These are the activations of a small neural network, seen along a few directions. Each row is one input.
Each table varies a few parts of the input and shows all the possible inputs, shuffled.
A made-up example of a description, with smaller parts first: one of 6 places along a line, together with either a single point or one of 9 places around a ring or (one of 3 separate values, together with one of 8 places around a ring).
Shared parts are said once, and a part with two or three values counts as separate values.
In the rows, 128 means zero.

Other details of the inputs vary at random and push rows far along two fixed directions, the same in every table; ignore that.

A family of inputs:
row 1: [174 120 145 151 139 124 129 200 108 152 157 157 107]
row 2: [114 136 123 125 129 123 130 120 122 127 135 132 114]
row 3: [121 134 121 117 121 123 123 128 138 121 134 125 123]
row 4: [120 134 125 112 121 126 130 108 134 113 120 117 127]
row 5: [113 138 120 120 119 129 120 113 147 121 131 116 127]
row 6: [141  86 125 226 114 180 103 111 121 105  34 130 182]
row 7: [121 135 120 124 127 126 142 120 134 136 134 123 123]
row 8: [183 121 155 140 153 125 131 178 114 150 147 155 115]
row 9: [113 136 135 118 122 121 122 104 130 111 125 120 125]
row 10: [122 132 132 115 130 125 124 116 127 112 138 130 123]
row 11: [126 131 136 113 123 121 132 124 129 121 127 121 123]
row 12: [118 131 123 122 135 123 128 116 132 122 134 134 115]
row 13: [115 130 123 121 135 128 128 118 131 119 137 136 117]
row 14: [121 136 123 114 136 132 131 117 138 129 129 131 127]
row 15: [120 141 135 112 125 126 126 106 138 124 119 116 134]
row 16: [171 121 145 157 141 116 128 189 109 149 163 161 111]
row 17: [179 113 144 153 149 121 148 195 106 158 152 163 106]
row 18: [123 128 121 118 131 125 135 124 134 125 128 130 117]
row 19: [110 104 110 113 119 121 134 109 113 134 117 110 154]
row 20: [113 140 123 124 119 121 118 124 127 123 142 126 120]
row 21: [126 133 130 114 129 131 130 119 135 121 135 122 126]
row 22: [124 137 130 120 123 116 134 115 122 122 137 126 125]
row 23: [121 145 121 119 121 121 129 123 138 135 134 122 134]
row 24: [176 119 146 143 157 126 134 178 118 156 147 160 111]
row 25: [117 133 128 117 118 122 123 131 138 124 133 123 123]
row 26: [112 101 121 106 134 119 128 123 113 133 121 110 149]
row 27: [123 142 123 115 126 125 120 121 143 129 132 124 130]
row 28: [114 142 118 120 126 126 138 106 137 133 120 122 134]
row 29: [127 130 129 112 127 128 132 123 129 116 131 126 125]
row 30: [125 133 132 116 129 120 124 113 127 114 134 127 120]
row 31: [112  98 121 106 128 120 127 120 113 136 123 111 148]
row 32: [113 134 124 120 126 125 116 123 135 115 143 131 123]
row 33: [119 142 130 115 123 123 120 123 143 132 131 122 131]
row 34: [125 134 138 116 125 125 130 119 136 126 131 116 124]
row 35: [120 137 129 115 134 125 131 117 138 135 125 127 125]
row 36: [109 134 125 120 125 130 131 108 143 126 124 117 123]
row 37: [138  90 125 233 107 183 105 114 115 109  31 132 183]
row 38: [119 128 127 118 129 124 135 126 133 128 127 128 117]
row 39: [127 144 132 113 127 126 131 117 127 131 128 120 129]
row 40: [119 137 122 123 127 130 136 122 131 135 133 123 117]
row 41: [116 134 121 126 128 119 137 118 126 129 136 132 120]
row 42: [104 134 125 122 127 124 125 105 135 118 125 127 120]
row 43: [121 137 119 121 115 119 133 130 133 129 136 123 127]
row 44: [173 113 145 148 155 133 136 185 118 151 156 160 106]
row 45: [126 139 131 118 123 128 133 120 128 128 133 116 122]
row 46: [188 116 156 149 145 124 139 199  98 151 153 159 105]
row 47: [129 142 130 115 126 121 137 115 130 133 128 120 134]
row 48: [121 140 128 110 128 132 127 106 138 119 123 121 136]
row 49: [142  91 124 235 112 179 111 116 117 107  30 132 189]
row 50: [114 134 119 120 127 131 132 106 144 124 125 119 122]
row 51: [120 128 121 117 132 130 135 126 133 123 131 132 119]
row 52: [166 125 143 139 145 130 123 178 124 147 152 155 121]
row 53: [129 134 131 115 128 127 130 116 136 123 132 118 123]
row 54: [111 104 113 108 133 124 127 112 117 125 114 108 151]
row 55: [118 135 123 119 124 131 122 125 143 123 141 123 126]
row 56: [112 149 120 119 117 128 121 114 138 129 126 118 133]
row 57: [113 107 116 107 131 121 131 124 107 135 122 112 147]
row 58: [108 137 116 119 119 129 136 112 130 124 120 121 122]
row 59: [120 140 120 124 117 123 131 125 138 132 139 118 128]
row 60: [113 101 116 104 137 125 129 122 113 128 124 114 151]
row 61: [184 118 159 154 148 121 131 191  95 147 159 163 103]
row 62: [118 141 122 123 118 128 124 127 136 131 139 118 123]
row 63: [120 142 123 118 131 127 134 119 130 137 127 127 124]
row 64: [160 121 142 249 107 185 114 120 136 104  42 140 164]
row 65: [155  84 133 129 147 127 129 168  97 148 141 141 140]
row 66: [117 135 124 121 125 120 116 121 135 117 141 129 120]
row 67: [118 132 121 116 122 128 123 130 138 119 136 128 125]
row 68: [117 136 129 120 120 125 121 126 143 128 137 118 125]
row 69: [128 134 128 117 120 119 142 123 124 126 130 122 127]
row 70: [112 135 130 122 122 118 115 123 135 120 140 127 121]
Each input here is: one of 5 places along a line, together with either one of 2 separate values or (one of 3 separate values, together with one of 4 places along a line).
- Changing only the place on the line of 5 turns row 64 into row 34. The same change can be made to row 41. Which row results? => row 42
- Changing only the place on the line of 5 turns row 35 into row 63. The same change can be made to row 31. Which row results? => row 37
- Start at row 9 and move only the place on the line of 4, one step at a time. The first step leads to row 11. Which rows follow, in order? => row 34, row 15
- Change only the place on the line of 5 in row 17. List by row number the other rows that result. => row 18, row 38, row 51, row 58

A family of inputs:
row 71: [177 149 150 141 153 118 134 187 115 166 172 164  78]
row 72: [115 102 125 159 130 169 106  96 149  97  79 121 152]
row 73: [147  83 118 198 130 149 132 176 106 147  93 153 142]
row 74: [104 134 119 128  98 151 115  78 156 122  71  75 185]
row 75: [156 129 152  93 148 104 151 134  98 129 147 140 109]
row 76: [103 136 110  69 134 117 146  84 127 106 153 117 114]
row 77: [128 144 139 187 109 158 113 123 162 106  98 140 134]
row 78: [149  87 139 130 128 103  77 219 101 118 202 154 110]
row 79: [ 88 129 100  83 111 103 146  96 115 155 142  93 148]
row 80: [146 136 131  87 118 108 155 139 121 148 151 100 133]
row 81: [102 110  95 171 118 146 130 111 117 128  77 131 160]
row 82: [160  99 132 177 138 161 116 167 132 138  84 145 154]
row 83: [132  98 127 194 107 142  55 166 113  85 128 154 149]
row 84: [160 138 152 213 121 162 119 164 143 115 101 153 123]
row 85: [149  91 151 121 153  99 138 173  86 150 157 144 109]
row 86: [ 80 158 115 163  89 155 110  54 183  87  72 109 146]
row 87: [114 121 120  80 132 121 147 106 128 107 150 117 107]
row 88: [119 127 144  69 150 107 124 101 122 129 135 118 132]
row 89: [ 91 110 103  95 142 112 136 105 111 129 157 119 121]
row 90: [ 96 136 100  57 138 114 133 106 139 142 138 110 142]
row 91: [160 138 154 210 115 167 117 161 133 122  95 154 114]
row 92: [149 146 128  89 125 107 155 132 114 149 153 109 138]
row 93: [174 136 145 138 146 108 136 183 136 156 170 152  80]
row 94: [ 89 100 106  93 136 113 137 114 118 127 155 111 117]
row 95: [173 100 171 103 165 109 127 176 107 150 151 144 114]
row 96: [ 84 150  88 130  99 151 137  53 146  92  62 107 162]
row 97: [174 109 164 181 130 148 132 139 109 106  81 147 131]
row 98: [100 118 126  91 139  95 136 105 100 132 141 121 124]
row 99: [172 108 131 186 127 157 139 165 118 127  85 152 138]
row 100: [126 166 136 106 127 121 136 136 126 138 160 136  98]
row 101: [118 156 127 183 108 155 111  88 162 104  87 139 142]
row 102: [121 109 119 100 121 104 147 145 109 170 155 106 134]
row 103: [119 114 123 161 136 169 105  88 143 101  81 128 155]
row 104: [170 145 153 134 151 116 134 187 130 153 183 170 101]
row 105: [ 91 174 104  83 119 102 134  74 159 121 147 110 109]
row 106: [ 97 153 113  56 118 112 130  83 144 144 135  74 165]
row 107: [108 161 124  99 121 116 130 116 148 135 150 114  87]
row 108: [123 166 132 104 133 113 137 138 139 131 166 134 107]
- Changing only one part turns row 108 into row 84. The same change can be made to row 106. Which row results? => row 74
- What is each input in this table made of? => one of 2 separate values, together with either a single point or one of 6 places around a ring or (one of 3 separate values, together with one of 4 places along a line)
- Change only the place on the ring of 6 in row 71. List by row number the other rows that result. => row 100, row 101, row 104, row 105, row 108
- Change only the choice among 3 separate values in row 79. List by row number the other rows that result. => row 92, row 106
